These are the activations of a small network on made-up records, seen along a few directions, one row for each record.
After each row come some of the record's fields: DITON, RAZ, RIN, RISO, FEFA.
Not every record has every field; a missing one is written missing.
Other fields move the rows too, some of them a lot.
(in the rows, 500 means zero)
Random noise pushes rows far along 15 fixed directions. That doesn't count. These rows show it; they differ only by the noise:
[475 721 502 408 576 577 620 489 545 566 301 379 503 449 382 533 328 449
 480 506 531 572 572 405 380 680 498 506 323 475 396 461 527 504 575 437]
[404 498 738 503 498 555 464 498 574 482 471 669 413 514 334 481 470 344
 364 614 348 631 645 371 341 437 469 430 531 422 509 270 632 466 463 519]
[396 524 512 571 437 530 378 446 518 532 554 542 423 523 412 481 673 431
 507 526 546 553 355 463 620 415 565 413 434 515 588 607 478 383 554 490]
[552 527 598 594 496 548 508 489 403 462 553 483 507 430 481 297 564 410
 455 460 389 487 401 365 506 421 526 592 600 539 625 678 493 493 692 349]
[692 362 503 312 259 492 664 507 548 521 503 432 471 773 598 312 371 549
 496 444 592 359 606 536 525 410 591 483 539 725 569 394 469 625 601 352]
[582 322 440 542 367 467 451 595 514 434 504 551 470 568 291 667 435 394
 519 543 476 368 459 440 445 490 526 542 416 344 361 527 542 374 622 563]
[428 318 401 499 448 400 396 504 558 586 516 567 495 593 608 717 512 554
 563 339 523 633 451 494 523 376 402 450 653 451 441 596 423 381 361 592]
[606 568 380 564 519 438 600 437 539 525 431 324 614 416 523 409 638 583
 541 354 564 444 417 531 560 567 509 445 438 697 438 642 378 597 576 446]
[708 561 344 506 551 408 407 578 490 497 594 425 539 488 783 448 381 797
 633 548 484 388 299 624 479 507 521 709 582 559 645 715 391 526 637 503]
[389 494 366 456 711 382 438 424 364 433 498 631 509 472 683 534 437 494
 573 540 252 670 345 427 344 514 177 599 706 425 570 605 372 359 621 703]
[470 370 616 453 324 630 511 508 432 538 672 468 407 506 459 412 510 375
 291 595 415 543 416 502 575 495 629 551 495 448 498 562 540 545 554 513]
[447 564 530 660 674 635 440 446 520 431 527 657 479 363 532 360 514 430
 491 623 334 662 542 464 427 567 414 555 633 534 544 502 633 537 435 524]
[481 505 567 378 543 364 377 563 378 523 508 644 418 366 550 639 456 730
 336 531 470 364 453 564 552 426 403 461 288 478 511 357 457 525 424 664]
[505 434 540 501 386 702 502 455 409 560 591 558 443 490 596 283 436 425
 416 459 506 524 633 500 606 480 481 532 488 699 575 546 565 544 481 406]
[390 854 423 317 603 547 614 407 679 552 325 326 404 665 460 459 467 528
 609 690 637 678 286 485 497 670 681 429 405 477 589 489 475 517 622 421]
[469 539 800 513 430 546 517 361 540 444 554 617 452 527 362 269 523 204
 271 496 241 564 743 424 415 381 456 458 522 645 683 359 420 550 643 527]
[420 448 203 579 552 586 402 513 601 469 482 608 405 634 491 696 445 500
 745 607 660 590 360 519 581 556 561 548 566 379 437 639 623 369 410 513]

[550 575 449 436 614 507 498 545 448 519 431 518 498 455 703 397 397 717
 572 592 536 525 466 539 466 583 405 551 531 564 528 454 577 541 453 480] : <DITON:ganuk RAZ:terer RIN:sus RISO:nok FEFA:temo>
[549 581 590 611 656 471 513 621 452 368 460 567 499 374 353 480 565 569
 523 598 485 395 360 353 439 424 618 553 569 355 499 502 678 531 561 304] : <DITON:rizes RAZ:sube RIN:missing RISO:missing FEFA:temo>
[456 700 587 410 454 498 453 442 551 561 533 377 425 515 445 474 570 534
 436 594 574 479 388 592 619 537 657 413 237 531 619 497 388 508 575 577] : <DITON:missing RAZ:missing RIN:missing RISO:missing FEFA:missing>
[616 356 479 525 480 650 480 630 518 420 411 732 383 603 557 563 222 565
 573 505 567 423 572 465 592 443 576 642 644 373 480 429 787 564 280 333] : <DITON:ganuk RAZ:sube RIN:sus RISO:nok FEFA:biful>
[792 404 663 351 330 700 533 693 536 559 389 416 496 626 634 366 176 515
 535 387 462 454 536 390 520 616 550 558 547 421 483 551 638 534 490 313] : <DITON:ganuk RAZ:sube RIN:sus RISO:nok FEFA:biful>
[469 477 561 518 452 603 732 483 371 513 633 246 539 335 431 321 611 383
 314 625 449 537 435 495 501 611 636 599 542 506 409 555 537 677 631 431] : <DITON:missing RAZ:missing RIN:sus RISO:nok FEFA:missing>
[467 621 412 621 641 393 519 476 500 414 348 432 569 511 417 519 770 515
 742 401 599 468 204 352 544 439 483 403 523 452 543 683 459 363 648 352] : <DITON:ganuk RAZ:terer RIN:fovol RISO:pupu FEFA:biful>
[355 574 618 434 553 491 568 393 558 478 487 549 426 610 486 574 389 352
 390 481 394 640 637 513 502 426 546 540 582 446 645 415 424 564 522 560] : <DITON:rizes RAZ:sube RIN:fovol RISO:nok FEFA:temo>
[380 639 715 564 566 468 559 409 590 527 465 318 519 471 375 493 531 322
 414 533 330 709 506 400 440 524 533 542 528 345 626 534 385 494 651 590] : <DITON:ganuk RAZ:sube RIN:fovol RISO:nok FEFA:biful>
[519 666 448 648 616 421 494 446 511 494 558 416 588 289 461 568 585 581
 449 395 542 415 513 563 520 445 588 616 515 581 539 663 373 586 522 452] : <DITON:missing RAZ:missing RIN:fovol RISO:pupu FEFA:missing>
[442 511 324 496 475 576 526 386 561 463 571 511 463 572 403 628 310 244
 469 576 448 532 774 660 446 626 475 626 428 543 440 489 372 493 555 704] : <DITON:missing RAZ:missing RIN:sus RISO:nok FEFA:missing>
[534 478 511 596 392 575 259 526 542 580 575 544 549 511 588 392 461 402
 628 517 324 633 520 481 316 516 343 507 560 518 572 638 465 218 605 558] : <DITON:rizes RAZ:sube RIN:fovol RISO:nok FEFA:biful>
[357 434 508 515 623 389 471 485 419 501 538 658 500 399 546 700 535 570
 412 440 463 587 548 472 420 332 390 531 649 387 421 416 527 513 308 523] : <DITON:ganuk RAZ:sube RIN:missing RISO:missing FEFA:biful>
[495 444 334 465 614 426 663 439 371 415 556 517 518 436 582 536 476 566
 429 436 520 412 508 574 556 467 487 655 637 602 447 532 431 694 476 473] : <DITON:rizes RAZ:terer RIN:missing RISO:missing FEFA:temo>
[539 540 179 564 551 611 400 480 612 410 607 590 433 510 536 481 471 482
 636 768 552 433 509 758 619 724 581 587 434 605 507 542 552 583 438 675] : <DITON:missing RAZ:missing RIN:fovol RISO:nok FEFA:missing>
[424 524 259 644 509 541 327 533 579 567 557 545 528 448 436 649 449 432
 670 661 559 612 595 529 278 611 454 591 515 462 398 575 566 282 485 585] : <DITON:missing RAZ:missing RIN:fovol RISO:nok FEFA:missing>
[367 590 575 579 519 407 426 366 606 499 578 528 447 481 452 395 857 577
 450 574 581 552 396 599 680 366 622 320 495 623 673 445 426 594 437 546] : <DITON:ganuk RAZ:terer RIN:fovol RISO:nok FEFA:biful>
[362 416 527 548 476 681 644 375 331 508 633 462 504 385 469 384 577 299
 274 600 395 635 503 489 546 596 500 593 531 492 406 505 567 610 530 535] : <DITON:ganuk RAZ:sube RIN:sus RISO:nok FEFA:biful>
[531 541 678 556 355 640 501 429 631 518 541 379 422 610 447 320 522 294
 410 415 462 583 498 483 708 470 730 545 567 533 704 669 415 581 567 381] : <DITON:ganuk RAZ:terer RIN:fovol RISO:nok FEFA:biful>
[427 504 495 473 459 570 504 487 515 685 435 312 577 342 497 579 537 432
 426 366 512 656 517 507 548 724 412 399 344 497 286 634 456 497 410 625] : <DITON:ganuk RAZ:terer RIN:fovol RISO:nok FEFA:temo>
[461 493 729 702 403 594 527 425 552 500 483 544 476 605 386 307 682 325
 491 356 522 640 504 267 613 230 660 479 765 554 716 556 612 482 530 148] : <DITON:ganuk RAZ:sube RIN:sus RISO:nok FEFA:biful>
[681 562 410 702 741 531 623 512 585 290 486 619 587 322 444 411 499 614
 551 628 529 301 757 623 406 592 525 575 516 660 385 273 706 794 346 402] : <DITON:ganuk RAZ:sube RIN:missing RISO:missing FEFA:biful>
[649 646 579 412 522 536 399 589 542 478 351 618 409 533 598 475 319 754
 518 630 508 437 399 505 525 558 524 496 315 471 628 338 607 529 457 498] : <DITON:ganuk RAZ:sube RIN:missing RISO:missing FEFA:biful>
[500 488 537 317 421 544 540 476 435 524 421 621 426 649 526 461 414 550
 477 403 629 423 596 468 544 390 423 383 381 625 549 308 523 464 469 375] : <DITON:ganuk RAZ:sube RIN:sus RISO:pupu FEFA:biful>
[513 492 370 406 547 472 572 387 399 376 377 600 483 459 452 656 451 463
 372 380 438 393 408 577 664 631 383 465 257 496 396 489 353 575 515 705] : <DITON:ganuk RAZ:sube RIN:sus RISO:pupu FEFA:biful>
[513 608 609 642 495 497 343 442 476 550 573 497 564 318 592 319 591 478
 440 385 333 554 514 491 513 490 352 496 473 650 685 665 341 449 595 590] : <DITON:missing RAZ:missing RIN:fovol RISO:pupu FEFA:missing>
[405 480 452 302 592 458 614 583 186 530 492 439 477 334 589 587 349 620
 359 536 475 506 329 408 455 590 399 649 513 323 400 546 529 518 527 506] : <DITON:missing RAZ:missing RIN:fovol RISO:pupu FEFA:missing>
[676 480 494 443 370 603 368 554 405 356 527 599 347 626 481 470 327 414
 535 534 492 199 369 538 812 523 592 630 289 439 711 686 448 473 703 532] : <DITON:ganuk RAZ:terer RIN:sus RISO:nok FEFA:biful>
[599 596 483 619 568 541 527 477 611 425 589 437 533 418 475 518 461 436
 459 481 428 436 580 629 562 575 651 656 522 514 508 613 429 680 478 544] : <DITON:missing RAZ:missing RIN:missing RISO:missing FEFA:missing>
[440 495 461 538 454 332 509 467 526 510 551 501 559 631 435 736 333 509
 521 476 538 476 710 530 305 310 510 661 562 440 555 411 363 410 599 515] : <DITON:ganuk RAZ:sube RIN:fovol RISO:pupu FEFA:biful>
[594 521 781 372 374 357 508 568 466 534 529 439 466 493 481 384 611 589
 309 432 447 318 460 481 585 314 606 390 424 540 648 404 391 590 580 450] : <DITON:missing RAZ:missing RIN:fovol RISO:nok FEFA:missing>
[486 320 361 424 457 384 406 543 410 455 504 693 405 606 572 610 525 684
 588 510 653 349 412 540 631 375 434 418 466 535 483 396 552 440 392 520] : <DITON:rizes RAZ:terer RIN:missing RISO:missing FEFA:temo>
[730 726 618 491 621 496 394 615 373 370 488 565 505 280 500 409 151 493
 388 566 228 211 663 497 346 616 384 776 278 478 680 521 422 540 771 605] : <DITON:missing RAZ:missing RIN:fovol RISO:pupu FEFA:missing>
[520 422 531 671 480 618 356 653 285 483 606 533 435 360 499 366 508 568
 593 700 550 395 345 403 557 483 524 651 461 385 593 631 711 355 594 377] : <DITON:ganuk RAZ:terer RIN:fovol RISO:nok FEFA:biful>
[511 450 506 367 358 645 426 438 424 499 445 662 395 672 534 346 309 328
 499 579 385 516 632 490 511 569 313 464 354 643 631 370 518 402 609 615] : <DITON:ganuk RAZ:sube RIN:fovol RISO:nok FEFA:biful>
[510 340 510 394 468 449 582 556 608 461 405 553 501 704 445 711 338 405
 540 421 436 537 567 432 405 480 462 501 650 280 373 419 516 467 408 540] : <DITON:ganuk RAZ:sube RIN:fovol RISO:pupu FEFA:biful>
[580 598 704 477 257 500 378 538 652 705 752 203 541 550 627 366 622 600
 443 567 499 546 370 648 487 436 740 493 463 540 660 660 341 494 597 467] : <DITON:ganuk RAZ:terer RIN:missing RISO:missing FEFA:biful>

Here are new rows. What are their fields?
[429 550 495 682 632 469 452 434 519 404 707 517 551 402 477 485 617 390
 504 632 334 574 506 580 399 477 516 630 659 462 562 595 425 502 555 632] : <DITON:missing RAZ:missing RIN:missing RISO:missing FEFA:missing>
[746 582 532 643 479 395 375 598 805 448 462 491 571 536 448 504 514 629
 640 574 450 408 515 566 318 518 595 487 507 522 491 431 526 501 530 500] : <DITON:rizes RAZ:terer RIN:missing RISO:missing FEFA:temo>
[573 558 593 365 457 549 395 558 414 550 578 539 443 481 704 408 416 721
 389 533 464 437 393 625 594 492 503 511 417 551 614 498 472 575 421 508] : <DITON:ganuk RAZ:sube RIN:sus RISO:pupu FEFA:biful>
[464 539 471 497 535 518 441 574 336 574 577 504 496 308 610 488 558 750
 480 578 650 409 398 556 566 501 515 514 360 555 458 493 598 518 417 432] : <DITON:rizes RAZ:terer RIN:missing RISO:missing FEFA:temo>
[470 649 370 353 695 452 589 419 413 350 483 565 421 398 538 495 454 582
 397 731 455 383 452 694 603 685 480 531 340 560 520 331 431 730 509 717] : <DITON:missing RAZ:missing RIN:sus RISO:nok FEFA:missing>
[574 604 448 330 566 230 634 417 524 448 423 378 523 602 559 411 554 612
 511 535 462 394 393 549 501 519 468 496 491 610 638 435 246 590 728 596] : <DITON:ganuk RAZ:terer RIN:fovol RISO:nok FEFA:temo>
[508 547 522 530 504 505 398 469 718 504 418 440 470 554 496 507 644 471
 576 524 400 703 225 491 557 666 526 332 512 412 490 585 471 460 445 658] : <DITON:missing RAZ:missing RIN:missing RISO:missing FEFA:missing>
[383 724 753 527 699 525 536 386 478 539 382 568 539 355 557 341 542 469
 427 274 455 624 779 382 507 390 343 369 526 688 639 381 489 579 353 382] : <DITON:missing RAZ:missing RIN:missing RISO:missing FEFA:missing>
[497 544 498 494 519 369 429 441 584 484 534 495 499 506 527 459 650 547
 516 551 460 472 525 616 513 457 473 389 469 634 615 442 366 520 508 655] : <DITON:missing RAZ:missing RIN:fovol RISO:nok FEFA:missing>
[405 614 276 470 627 532 467 341 466 406 360 616 437 582 539 438 496 417
 703 543 558 535 489 519 578 588 315 453 401 648 627 506 438 407 607 586] : <DITON:ganuk RAZ:terer RIN:fovol RISO:nok FEFA:biful>
[408 759 558 442 694 620 670 386 498 542 349 327 526 307 563 285 605 525
 360 468 456 690 319 445 626 732 563 437 480 596 526 586 506 723 455 416] : <DITON:rizes RAZ:sube RIN:fovol RISO:pupu FEFA:temo>
[517 600 529 541 566 479 562 459 416 527 509 430 561 302 505 345 688 594
 403 527 544 463 420 518 535 565 523 422 439 639 460 483 524 627 492 444] : <DITON:missing RAZ:missing RIN:sus RISO:nok FEFA:missing>
[437 541 410 452 519 295 642 531 492 579 493 325 584 484 381 608 562 657
 541 610 693 431 570 528 301 452 545 500 450 507 367 305 485 500 552 419] : <DITON:ganuk RAZ:sube RIN:fovol RISO:nok FEFA:biful>
[456 619 539 691 718 736 344 508 443 389 345 829 460 376 416 412 465 360
 629 477 435 527 606 324 491 539 327 471 488 496 534 515 753 372 366 366] : <DITON:ganuk RAZ:sube RIN:fovol RISO:pupu FEFA:biful>
[597 691 606 654 535 530 472 561 549 567 495 425 594 419 437 403 387 493
 587 455 522 479 732 378 213 408 526 628 554 566 553 518 560 416 621 254] : <DITON:missing RAZ:missing RIN:missing RISO:missing FEFA:missing>
[527 613 639 456 595 541 419 481 356 499 447 617 463 364 670 332 457 583
 442 374 412 431 545 492 658 505 329 435 342 631 659 499 450 545 447 563] : <DITON:missing RAZ:missing RIN:missing RISO:missing FEFA:missing>
[369 788 496 481 729 611 589 461 427 528 533 520 379 414 610 393 485 698
 508 664 751 520 567 560 598 455 698 582 559 607 666 398 685 700 345 215] : <DITON:missing RAZ:missing RIN:sus RISO:nok FEFA:missing>
[539 343 333 535 470 715 487 741 406 668 429 390 517 362 613 568 310 644
 671 593 654 564 478 407 420 752 436 575 460 362 208 558 852 365 319 395] : <DITON:missing RAZ:missing RIN:fovol RISO:nok FEFA:missing>
